A small network was shown many inputs. Here are its activations along a few directions, one row for each input.
Each table varies a few parts of the input and shows all the possible inputs, shuffled.
A made-up example of a description, with smaller parts first: values(3) and (point or ring(9) or (line(6) and ring(8))).
Shared parts are said once, and a part with two or three values counts as separate values.
In the rows, zero is written as 128.

Other details of the inputs shift rows strongly along two fixed directions, in all tables alike. That doesn't count.

Rows:
row 1: [107,179,144,120,125,135,120,121,120,156,122]
row 2: [153,78,108,120,128,137,89,159,102,94,136]
row 3: [88,147,140,103,141,130,148,102,151,148,133]
row 4: [170,90,145,112,106,147,173,124,172,127,91]
row 5: [136,198,137,163,130,138,32,134,77,107,160]
row 6: [116,106,139,113,125,164,127,128,128,126,140]
row 7: [140,73,120,101,123,128,171,149,154,138,97]
row 8: [182,104,103,129,150,76,61,152,92,100,130]
row 9: [100,193,105,155,158,161,166,89,122,171,153]
row 10: [193,125,110,124,131,105,53,132,124,84,128]
row 11: [80,164,134,134,115,109,162,95,153,133,131]
row 12: [149,92,123,126,87,122,168,129,161,117,97]
row 13: [140,122,139,138,140,111,153,154,121,157,118]
row 14: [117,111,116,106,142,109,137,127,141,125,123]
row 15: [64,178,155,166,152,130,126,133,83,158,161]
row 16: [114,87,130,136,95,144,161,120,147,108,127]
Each input here is: point or (values(3) and line(5)).
- Change only the values(3) part in row 12. List by row number the other rows that result. => row 11, row 16
- Change only the values(3) part in row 10. List by row number the other rows that result. => row 4, row 5

Rows:
row 17: [119,131,120,150,142,151,127,143,108,133,140]
row 18: [72,54,156,104,125,148,212,113,182,128,127]
row 19: [178,72,101,111,111,130,176,117,163,122,107]
row 20: [125,233,122,156,142,119,73,118,102,131,138]
row 21: [172,100,110,110,128,135,136,123,165,106,108]
row 22: [122,115,113,127,146,149,135,117,117,137,151]
row 23: [189,133,103,120,101,104,48,149,105,90,112]
row 24: [144,51,143,108,129,157,156,133,152,123,125]
row 25: [71,234,144,157,139,136,154,102,132,168,132]
row 26: [163,100,115,138,121,106,46,159,85,74,146]
row 27: [129,154,133,133,112,98,94,119,133,105,122]
row 28: [204,46,117,123,120,135,85,163,108,91,127]
row 29: [143,127,103,138,144,138,98,129,91,126,154]
row 30: [203,47,117,117,124,137,82,159,112,89,129]
row 31: [155,68,122,86,101,132,152,123,178,109,93]
row 32: [41,125,165,130,130,141,190,111,151,145,142]
row 33: [213,146,115,144,109,102,44,150,92,95,119]
row 34: [158,96,105,121,194,49,93,189,66,145,115]
row 35: [79,196,141,135,138,135,75,131,84,135,159]
row 36: [96,77,150,110,99,127,224,105,203,133,96]
row 37: [175,86,102,105,120,130,158,108,163,119,114]
row 38: [117,135,132,150,123,112,82,149,88,102,150]
row 39: [154,131,112,115,172,32,127,167,119,167,106]
row 40: [52,202,137,160,151,150,155,104,95,181,164]
row 41: [162,143,106,118,130,121,113,104,136,121,130]
row 42: [169,90,138,106,113,131,149,118,170,118,104]
row 43: [95,124,137,123,121,145,133,140,114,133,137]
row 44: [134,131,115,135,153,148,91,137,110,116,147]
row 45: [61,205,168,169,139,144,133,124,89,173,154]
row 46: [139,130,112,146,145,145,95,147,100,118,144]
row 47: [116,177,127,148,128,134,152,119,137,145,119]
row 48: [143,158,111,131,126,123,133,105,130,137,129]
row 49: [159,79,118,94,98,128,140,130,164,109,95]
row 50: [61,150,162,120,115,122,189,89,183,145,116]
row 51: [129,229,147,154,128,110,69,117,98,137,137]
row 52: [97,215,142,161,113,92,88,119,105,128,133]
row 53: [63,131,138,123,153,164,195,91,147,171,150]
row 54: [83,73,144,111,112,160,206,136,152,147,120]
row 55: [190,133,102,125,97,103,52,153,101,92,111]
row 56: [168,78,138,112,105,133,172,125,171,124,97]
row 57: [46,206,148,158,160,158,145,113,112,170,157]
row 58: [88,65,144,97,118,162,198,129,162,139,122]
- Changing only one part turns row 31 into row 35. The same change can be made to row 19. Which row results? => row 40
- Describe the family of inputs behind these rows. => values(2) and (point or (line(4) and line(5)))
- Change only the values(2) part in row 51. List by row number the other rows that result. => row 30
- Change only the line(4) part in row 33. List by row number the other rows that result. => row 42, row 51, row 56

Rows:
row 59: [206,89,109,110,112,121,109,140,141,101,95]
row 60: [125,97,148,110,109,131,189,124,182,140,92]
row 61: [207,89,109,108,106,119,110,136,140,104,100]
row 62: [202,81,105,98,104,94,82,145,136,83,105]
row 63: [61,164,153,160,127,146,149,124,112,152,149]
row 64: [79,168,152,140,135,161,147,117,111,161,145]
row 65: [155,96,99,135,133,144,106,139,110,107,146]
row 66: [217,84,81,120,114,111,96,140,136,88,113]
row 67: [106,173,146,158,132,134,81,140,84,127,156]
row 68: [47,163,158,130,133,143,153,116,123,156,148]
row 69: [186,77,100,114,103,97,111,140,143,83,107]
row 70: [111,89,143,95,113,125,202,116,192,136,92]
row 71: [54,166,167,143,135,155,154,125,122,162,140]
row 72: [136,102,125,103,125,139,187,113,182,142,101]
row 73: [115,176,124,164,133,141,89,132,77,128,155]
row 74: [119,90,135,95,117,129,200,98,192,142,101]
row 75: [153,155,110,136,141,119,22,139,69,99,160]
row 76: [97,172,137,147,136,124,81,134,87,119,159]
row 77: [123,93,138,126,101,127,199,119,177,136,99]
row 78: [97,161,132,135,148,138,93,122,102,130,150]
row 79: [63,167,151,134,139,139,126,126,112,143,146]
row 80: [140,158,115,145,144,123,45,133,78,101,162]
row 81: [140,101,126,111,122,137,191,110,182,138,109]
row 82: [155,87,138,118,104,122,164,129,170,120,100]
row 83: [119,176,123,151,147,142,80,129,87,128,164]
row 84: [52,164,139,148,142,146,157,101,122,151,155]
row 85: [68,170,156,141,142,166,159,117,119,165,140]
row 86: [153,158,108,138,148,137,44,146,78,111,155]
row 87: [59,206,142,146,132,117,171,83,147,164,130]
row 88: [200,80,102,109,117,105,101,127,148,85,110]
row 89: [202,80,117,109,99,107,98,147,142,96,100]
row 90: [213,85,108,118,108,118,111,138,140,94,103]
row 91: [130,95,129,98,118,140,204,106,190,150,103]
row 92: [118,174,122,140,144,143,77,130,87,135,161]
row 93: [117,71,126,111,177,78,208,158,139,183,102]
row 94: [86,145,127,147,203,87,111,176,49,178,158]
row 95: [203,80,105,109,107,95,88,145,138,76,109]
row 96: [135,100,127,125,107,136,203,111,172,139,100]
row 97: [155,163,120,155,135,136,51,144,68,107,155]
row 98: [71,167,160,144,129,147,129,128,108,155,148]
row 99: [110,94,138,97,124,134,209,99,198,145,95]
row 100: [90,172,127,154,131,122,86,133,84,119,159]
- Describe the family of inputs behind these rows. => values(2) and (point or (line(4) and ring(5)))
- Changing only the values(2) part turns row 62 into row 68. The same change can be made to row 59. Which row results? => row 85
- Changing only the values(2) part turns row 96 into row 73. The same change can be made to row 81. Which row results? => row 83
